A small network was shown many inputs. Here are its activations along a few directions, one row for each input.
Each table varies a few parts of the input and shows all the possible inputs, shuffled.
Descriptions start from the smaller parts, as in this example, which fits no table here: ring(5) and (point or ring(9) or (values(3) and line(4))).
Shared parts are said once, and a part with two or three values counts as separate values.
In the rows, zero is written as 100.

Other details of the inputs vary at random and push rows far along three fixed directions, the same in every table; ignore that.

Table:
R1: 145 115 101 111 90 99 124 95 121 91 85 100
R2: 60 88 99 86 76 81 150 103 91 115 112 88
R3: 146 103 104 110 103 94 113 86 121 83 91 131
R4: 100 89 120 119 86 81 114 125 66 60 114 133
R5: 80 118 111 111 102 102 44 139 47 95 107 97
R6: 122 104 94 109 130 116 36 81 106 107 91 109
R7: 40 95 98 59 111 110 80 102 77 135 115 67
R8: 77 116 124 124 71 84 110 140 91 11 92 142
R9: 150 102 96 110 105 99 121 79 117 78 84 118
R10: 100 96 121 116 75 86 115 147 75 71 110 122
R11: 108 79 96 79 104 105 148 63 148 124 90 76
R12: 148 114 96 126 105 94 121 97 124 86 86 108
R13: 148 101 109 107 102 103 120 92 124 89 80 111
R14: 98 79 87 83 108 98 142 54 149 122 107 92
R15: 62 97 94 78 75 81 149 101 90 116 113 86
R16: 110 103 89 78 97 105 155 63 146 131 92 68
R17: 145 117 96 110 91 95 124 95 119 89 86 99
R18: 34 83 98 69 112 110 78 88 75 131 120 74
R19: 65 91 110 70 77 95 150 115 99 117 114 88
R20: 141 89 97 119 102 101 112 78 122 79 91 114
R21: 146 94 106 118 108 100 115 90 125 84 83 111
R22: 142 104 95 125 89 91 119 93 116 89 80 110
R23: 121 124 89 113 120 116 51 89 93 116 77 95
R24: 124 120 91 100 121 125 50 100 104 115 81 89
R25: 102 96 125 104 74 85 113 139 72 71 107 122
R26: 125 119 87 118 127 121 50 89 107 111 84 81
R27: 100 87 119 112 78 83 111 123 70 65 111 127
R28: 32 84 92 74 115 108 77 89 79 131 127 77
R29: 125 113 98 108 132 128 47 96 107 117 77 92
R30: 61 82 102 80 76 90 146 117 106 113 122 88
R31: 57 89 92 91 79 78 149 104 95 114 118 91
R32: 127 132 90 107 130 119 49 90 97 114 81 84
R33: 80 108 103 101 106 105 39 124 43 85 110 111
R34: 82 104 72 76 111 121 87 58 125 154 90 56
R35: 128 124 94 115 133 121 47 90 100 113 78 86
R36: 102 97 118 106 77 79 106 128 73 69 117 140
R37: 146 101 104 119 105 104 119 101 126 88 82 111
R38: 101 89 126 109 77 82 113 136 75 71 106 120
R39: 126 115 100 124 86 105 117 85 156 33 67 121
R40: 81 110 110 96 106 105 41 135 51 93 105 102
R41: 148 112 98 125 105 97 123 93 122 85 83 104
R42: 143 90 103 115 101 101 117 89 130 86 85 106
R43: 126 108 91 106 125 126 42 78 99 104 84 99
R44: 105 77 89 83 100 102 146 66 155 122 99 78
R45: 63 82 108 75 74 93 146 116 102 114 116 85
R46: 124 114 92 114 135 125 45 100 109 114 83 97
R47: 79 89 81 72 135 120 75 49 131 149 102 74
R48: 78 119 105 116 105 99 44 141 51 93 113 100
R49: 104 96 123 110 78 83 119 128 63 61 110 136
R50: 116 108 90 114 139 114 37 82 107 109 97 113
R51: 105 86 81 72 97 96 146 56 148 119 105 91
R52: 33 94 83 82 100 104 78 97 77 138 116 64
R53: 98 88 114 118 80 80 112 127 72 62 119 133
R54: 104 109 121 104 77 84 124 148 69 73 105 125
R55: 65 89 107 70 71 96 146 116 101 116 116 85
R56: 73 101 104 109 113 98 34 122 63 96 122 121
R57: 73 113 97 121 102 96 39 135 48 97 108 107
R58: 58 87 95 90 78 80 151 102 93 112 116 87
R59: 82 105 68 75 112 117 88 58 123 152 91 55
R60: 32 83 92 71 110 104 71 90 86 133 132 81
R61: 146 96 105 119 108 97 116 94 128 84 86 116
R62: 60 86 100 67 84 80 146 96 97 108 127 104
Each input here is: values(2) and (point or (line(5) and line(6))).
Question: Changing only the values(2) part turns R59 into R15. The same change can be made to R24. Which row results?
Answer: R54
Question: Changing only the values(2) part turns R58 into R52. The same change can be made to R41. Which row results?
Answer: R26
Question: Change only the line(6) part in R25. List by row number the other rows that result.
Answer: R1, R34, R36, R43, R55
Question: Start at R9 and move only the line(5) part, one step at a time. The first step leads to R49. Which rows follow, in order?
Answer: R18, R4, R28

Table:
R63: 60 102 91 82 104 99 83 100 73 128 117 87
R64: 66 94 106 96 78 84 120 117 89 87 119 108
R65: 148 114 114 136 94 98 92 132 94 64 81 125
R66: 127 119 104 110 118 122 45 109 85 96 80 101
R67: 116 110 103 113 126 115 39 99 96 87 89 116
R68: 117 103 89 86 110 110 108 83 122 132 94 84
R69: 118 94 92 92 109 111 109 83 122 133 91 77
R70: 100 87 91 96 117 114 99 73 133 109 95 90
R71: 75 90 107 91 79 78 123 120 73 94 127 117
R72: 149 109 110 141 96 86 87 121 74 69 89 134
R73: 108 103 91 86 108 114 108 73 123 116 88 76
R74: 110 87 86 96 111 105 102 69 122 125 99 87
R75: 64 86 105 97 77 85 125 117 87 86 118 104
R76: 55 101 96 79 100 107 83 96 76 115 108 80
R77: 105 90 96 85 115 115 98 68 126 108 93 92
R78: 126 93 103 102 83 92 140 86 120 76 94 114
R79: 110 82 94 94 119 108 100 71 123 121 100 92
R80: 114 104 86 89 113 107 108 77 120 128 96 83
R81: 74 98 114 87 72 86 133 130 85 92 111 102
R82: 77 89 114 97 75 78 133 129 68 98 121 101
R83: 58 108 97 88 103 105 81 109 86 116 110 79
R84: 119 96 96 115 85 89 146 92 122 82 91 106
R85: 122 124 101 118 119 117 44 115 94 98 82 102
R86: 121 103 99 107 83 86 143 91 121 81 90 112
R87: 62 122 100 111 116 109 19 127 49 100 105 100
R88: 68 88 113 94 85 86 122 117 93 84 120 113
R89: 104 107 88 89 109 110 105 77 128 116 89 79
R90: 56 100 96 89 103 107 85 109 85 116 109 74
R91: 131 88 106 104 95 86 138 93 118 86 105 126
R92: 140 113 109 130 96 92 81 115 94 57 88 138
Question: Changing only one part turns R81 into R89. The same change can be made to R65. Which row results?
Answer: R90
Question: What do these inputs look like to the network?
Answer: line(5) and (values(2) or line(4))
Question: Change only the values(2) part in R69. List by row number the other rows that result.
Answer: R68
Question: Start at R84 and move only the line(4) part, one step at a time. The first step leads to R87. Which rows follow, in order?
Answer: R86, R76
Question: List by row number the other rows that have the line(5) part in common with R75.
Answer: R64, R71, R74, R78, R92

Table:
R93: 81 109 102 95 125 122 44 98 84 105 99 89
R94: 83 106 97 96 119 118 42 101 85 114 100 94
R95: 95 114 98 99 116 115 48 112 75 127 95 76
R96: 29 81 101 60 91 101 115 100 94 129 121 73
R97: 129 102 103 113 106 107 85 103 110 87 86 113
R98: 83 104 102 97 123 123 43 104 86 111 98 90
R99: 129 102 99 120 108 100 86 96 105 93 92 115
R100: 91 85 102 82 72 88 164 101 111 118 111 74
R101: 96 96 111 109 83 76 119 119 80 77 113 123
R102: 94 96 117 102 79 84 123 125 83 67 110 121
R103: 80 102 82 71 116 120 93 80 109 153 99 53
R104: 131 109 99 115 106 100 88 91 105 85 94 116
R105: 28 83 97 57 92 99 114 99 94 126 123 72
R106: 95 96 112 102 78 82 119 125 84 73 112 123
R107: 95 94 114 111 83 78 119 120 81 81 111 123
R108: 131 104 99 117 106 102 85 97 106 91 92 116
R109: 129 102 95 119 112 99 87 93 103 88 90 112
R110: 129 107 98 118 109 98 89 90 103 86 94 115
R111: 118 108 79 104 103 105 141 71 164 112 84 75
R112: 83 78 96 90 85 89 151 91 113 109 112 93
R113: 96 93 112 105 78 87 117 127 84 77 112 122
R114: 120 92 87 93 105 104 128 60 147 119 91 91
R115: 86 111 106 113 61 80 129 125 76 65 96 112
R116: 119 94 84 87 104 109 129 58 148 111 93 88
R117: 142 124 100 114 107 104 92 107 97 103 82 107
R118: 116 91 95 90 109 112 129 65 150 113 86 85
R119: 95 91 110 112 87 83 117 119 80 82 109 119
R120: 48 98 105 86 94 91 77 121 60 104 125 101
R121: 128 103 96 120 112 102 87 92 100 86 92 112
R122: 127 105 106 111 110 105 88 98 110 81 86 111
R123: 94 119 95 94 122 118 51 112 73 127 93 84
Question: What do these inputs look like to the network?
Answer: values(2) or line(5) or (line(4) and line(6))
Question: Which other rows belong to the same alternative as R95? List them by row number.
Answer: R100, R103, R117, R123
Question: Which other rows belong to the same alternative as R111? List them by row number.
Answer: R115
